Each row below holds a small network's activations on one input, seen along a few directions.
Each table varies a few parts of the input and shows all the possible inputs, shuffled.
Descriptions start from the smaller parts, as in this example, which fits no table here: one of 5 places around a ring, together with either a single point or one of 11 places along a line or (one of 3 separate values, together with one of 4 places along a line).
Shared parts are said once, and a part with two or three values counts as separate values.

Other details of the inputs shift rows strongly along two fixed directions, in all tables alike. That doesn't count.

A family of inputs:
R1: [ -6 -32  17 -32  -1 -23  17 -33 -19  10  16]
R2: [-15  -5 -11 -25  -7   2  22 -17  22  15  -8]
R3: [-15 -10  -7 -42 -20 -20  42 -21  18  12  -2]
R4: [ -9  20 -26  20  -2  15   5  16  37 -13 -10]
R5: [-18 -35   2 -54  -8 -20  26 -31  -3  -1  -6]
R6: [  6  -1   1  24  -3   1  -6  20  -1 -11  -5]
R7: [ 13 -18  37  18   6  27 -27 -16 -70  15  21]
R8: [ 26 -18  28  11  11  15 -14 -17 -60   8   8]
R9: [  8 -20  38  17  -4   1 -19  -6 -55   6  22]
R10: [-28  52  -8  17  20 -14 -19  26  35  -7 -19]
R11: [-14  51   1  21  17 -10 -19  19  47 -17 -25]
R12: [  8  30 -24  40   2   8 -19  14  19  -6   2]
R13: [  5  16  46 -16  18  -5 -19  -2 -18  -4   2]
R14: [ -9 -14 -10 -21 -14 -23  17  -6  16  -3 -14]
R15: [-15 -19 -13 -47 -16 -22  37 -28  14  28 -13]
R16: [  0 -27  12 -34   2 -11  20 -38 -24  26   8]
R17: [ 15  13 -15  25   5   3 -27  22   9  -9   9]
R18: [-24  -1  38 -63  15 -27   9 -17 -27  13   8]
R19: [ 18 -24  42   0  -8   4 -20  -5 -57   9  30]
R20: [ -1  23 -24  32  -8   9  -3  18  35  10 -14]
R21: [  9 -10  23  15   6  22 -19  15 -23  -8  18]
R22: [-17 -12 -12 -43 -21 -24  36 -24  14  14  -4]
R23: [-19  -7 -14 -20 -16 -24  27  -4  39   5  -6]
R24: [  3   4   3  40  -1   6 -10  25   3 -10   1]
R25: [ -9 -12   5 -23  -7   0   8  -5  14   3  12]
R26: [  5  17 -28  26  -3   9   2  23  30   1 -26]
R27: [-1 17 -1 23 -5 19 -8  5  2 -6  7]
R28: [  6   3 -15   0 -12  -5  -8  19  22  -7  -9]
R29: [ -9 -15  -9 -43  -2 -18  47 -23  18   5  -1]
R30: [-27  -8 -22 -25 -10 -19  16 -13  37   1  -7]
R31: [ -5  14 -25  26  -9 -10 -11  23  28 -10 -11]
R32: [ 17   8  17  30   7  16 -12  -2 -27  -1  20]
R33: [-25 -29 -11 -54 -10 -27  29 -28  10   1  -3]
R34: [ 12  21 -30  37   8  10 -19  14  16   2 -10]
R35: [ 16 -14  21   6  11   8  -7   7 -21  -3  22]
R36: [ -4  14 -25  30   9  -2   1  21  47 -13  -7]
R37: [ 13   3   9  20  -4  12  -2  10 -26  -7   2]
R38: [  2  20 -31  15  -1  -4 -13  20  48  -4   1]
R39: [ 10  22 -25  27   6   8   0  16  23 -14  -8]
R40: [ 14 -22  28  -3   5  17 -15   5 -40  -8  17]
R41: [ -7  -9 -18 -37  -4 -21  30 -26   6   4   1]
R42: [ -6  -9 -10 -18  -9  -5  30  -4  17  17 -15]
R43: [ 17   9 -13  20  11   8 -15  25  17 -14   3]
R44: [-23  53 -14   8  21  -4 -14  18  29  10 -27]
R45: [ 15 -17  37  20  10  31 -14  -6 -58   8  14]
R46: [ -9  19 -30  12  -7   5 -18  21  47  -8  -3]
R47: [  1 -22   7 -37 -10 -12  21  -1   1   2   1]
R48: [ 26 -22  32  -1   8   6 -19  -6 -50  -4  22]
R49: [  5  -6  12  24   6  17 -17  12 -20 -16   4]
R50: [-15 -16 -14 -50 -12 -13  32 -29   9  -2 -13]
R51: [-17  -7 -36 -40  -9  -8  28 -18  39   8 -31]
R52: [-22  -9  -6 -18  -7  -8  17 -10  29  -2   0]
R53: [  4   2  -5  12  -2  10 -26  15  -4 -10   8]
R54: [ -6  -1   4  26   5  13 -10  14   4 -13   3]
R55: [  4  23 -20  31   1  22 -10  21  14 -19  -9]
R56: [  1 -23  -4 -40   5  -9  35 -26   0  15  -9]
R57: [ -3  24 -27  26  -9   4   9  25  38  -7 -13]
R58: [-20   5  33 -69   9 -28  35 -42  -6   6 -12]
R59: [ 13 -15  25  12   5  22 -22 -12 -62  10  11]
R60: [ -1  12 -31  21   5  -8  -7  14  41 -17 -15]
R61: [  6   5   3  20  -2  17 -18   0 -30  -8   9]
R62: [ -4  -3 -16 -25 -17 -15  24 -10  12  -1 -15]
R63: [  8  18 -24  36  12  15  -4  19  30   2 -11]
R64: [ 24 -16  30  14  -2  14 -16  -8 -63  11   3]
R65: [-14 -24  11 -46 -12  -9  25 -39 -22  10  11]
R66: [ 17 -17  40   4  -6   8 -12   1 -43   7  28]
R67: [ 13 -16  18  14  13   3  -6   1 -29 -10  12]
R68: [ 17 -16  26  12  -2  11 -14  -8 -62  16   9]
R69: [  1  19  65   6  26   9 -29  -7 -90   6  22]
R70: [  9   9 -10  19  -1  15 -29  23  11 -17  -3]
R71: [  3  48  19  27  25  12 -27   9   6   1 -23]
R72: [  9   0  13  30   8   4 -15   5 -10  -5  18]
R73: [ -5 -13 -17 -47  -6 -23  37 -30  13   1  -9]
R74: [ -7  -2 -14 -20 -16 -14  19 -10   0   4  -4]
R75: [  2  14 -23  25   4  22  -9  17  22  -5 -20]
R76: [  6  11 -16  36   8  -1 -22  15   7 -12   4]
R77: [ 10   9  -1  28  -4  11 -14  34  13  -8   4]
R78: [  3  11 -18  15   6   6   4   2  27  12  -6]
R79: [ -1 -19   6 -37  -2 -16  20 -15  10   7  17]
R80: [ 13  -4   6  10  -8   1 -22  17 -18  -3  12]
Description of these inputs: one of 4 places along a line, together with either one of 2 separate values or (one of 3 separate values, together with one of 6 places around a ring).
The inputs of R20 and R23 match in every part but the place on the line of 4. If R78 is changed in the same way as R20 into R23, which row does it become?
> R72
The inputs of R12 and R16 match in every part but the place on the line of 4. If R74 is changed in the same way as R12 into R16, which row does it become?
> R68
Which other rows does R71 become when the choice among 2 separate values takes its other values? List them by row number.
> R44
Which other rows does R29 become when the place on the ring of 6 takes its other values? List them by row number.
> R12, R32, R39, R41, R73
Which other rows does R41 become when the place on the line of 4 takes its other values? List them by row number.
> R17, R34, R76
Which other rows does R62 become when the choice among 3 separate values takes its other values? List them by row number.
> R50, R73
Which other rows does R13 become when the choice among 2 separate values takes its other values? List them by row number.
> R18

A family of inputs:
R81: [  6 -33  30 -23  -6  -4   3 -11 -41  -2   6]
R82: [ -9  34 -47  32 -11  -4 -13  30  68 -17  -7]
R83: [ 17 -58  52 -39  11  -7  11 -36 -76   5  26]
R84: [  4  25 -25  46  -3  26 -19  25  16 -12 -16]
R85: [ 10  21  -4  45  -7  21 -19  32  19  -8  -4]
R86: [  9 -22  15 -20  -6  -2  -8 -19 -42   8  15]
R87: [  5  20 -27  32   0   7   1  22  49  -6  -5]
R88: [-21   5 -34 -14 -15  -6  30   3  53   9 -27]
R89: [ -8 -37  15 -43 -10 -16  28 -38 -26  27  12]
R90: [-12 -23  -2 -40 -15 -22  29 -22  11  15  10]
R91: [  5  53  78  51  46  33 -78  25 -64  -8  18]
R92: [ -6 -40  13 -62  -2 -25  43 -36  -5   1  13]
R93: [-14   1 -58 -49  -7 -26  45 -10  76   2 -29]
R94: [-15 -13 -24 -58 -16 -17  37 -14  27   3 -19]
R95: [  1 -41  23 -42   0  -8  40 -41 -29  20  13]
R96: [ 23  -4  48  49   3  30 -37  21 -70 -15  28]
R97: [-23 104 -29  35  29 -18 -23  36  73 -10 -48]
R98: [-15   0 -38 -11 -10  -8  11  -8  28   6 -10]
R99: [ 19   0  12  52   6  12 -48  25 -35  -9  17]
R100: [ 23   9   2  60  16  33 -33  17 -32  -8   8]
What is each input in this table made of?
> either one of 2 separate values or (one of 3 separate values, together with one of 6 places around a ring)
Which other rows does R94 become when the choice among 3 separate values takes its other values? List them by row number.
> R86, R93

A family of inputs:
R101: [-28 -35 -38 -52 -41 -34  46 -22  31   6 -11]
R102: [ 16 -55  36 -50  10   2  29 -67 -72  19  19]
R103: [  9   5 -47  38  -2  16   0  40  50 -28 -24]
R104: [-25   7  -8 -74  14 -36  43 -16  31  -8 -27]
R105: [ 19  -9   0  52 -12  32 -49  37 -24 -16  28]
R106: [-12  58 -32  19   7  -6 -26  27  34   1 -35]
R107: [ -8  37 -23  38  17  13  10  32  63 -10 -24]
R108: [  12  -39   85  -23   13   27   13  -51 -111   26   25]
R109: [ 20  21  37  55   9  24 -29  36  -8 -10  18]
R110: [-22  49 -22  10  10  -7 -36  34  48 -16 -10]
R111: [ 22   1   6  57  13  21 -53  19 -13  -7  34]
R112: [-30   7 -11 -78   7 -25  35 -36  28   6 -37]
R113: [ -4  40  22  52  12   4 -62  16 -33 -10   2]
R114: [ -1  32 -53  45 -10 -10 -11  16  47  -5  -1]
R115: [  34  -74   71  -32  -17    7    5  -20 -106   -5   46]
R116: [ -5 -28 -22 -62  -8 -39  50 -25  51   1   1]
R117: [ 16  30  38  39  23   9 -54  33 -17 -26   2]
R118: [-42  -3 -11 -52 -23 -37  55 -28  41  24  -7]
R119: [   1  -46   92  -30    5    9   -3  -34 -100   26   57]
R120: [-12 -29 -44 -64 -28  -7  57 -29  29   2 -25]
R121: [ 25  -6  -9  66 -13  34 -42  27 -32   2  -5]
R122: [ 31  13  -5  67  10  23 -42  13 -30  10   8]
R123: [-29  -3 -17 -58 -16 -26  57 -28  37  38 -21]
R124: [ 14  23 -47  38  21   5   4  25  55 -19 -13]
The inputs of R123 and R118 match in every part but one. If R121 is changed in the same way as R123 into R118, which row does it become?
> R101
What is each input in this table made of?
> one of 4 places along a line, together with one of 6 places around a ring
A walk changes only the place on the line of 4. It starts at R112 and steps to R108. List the rest of the walk in order.
> R102, R120
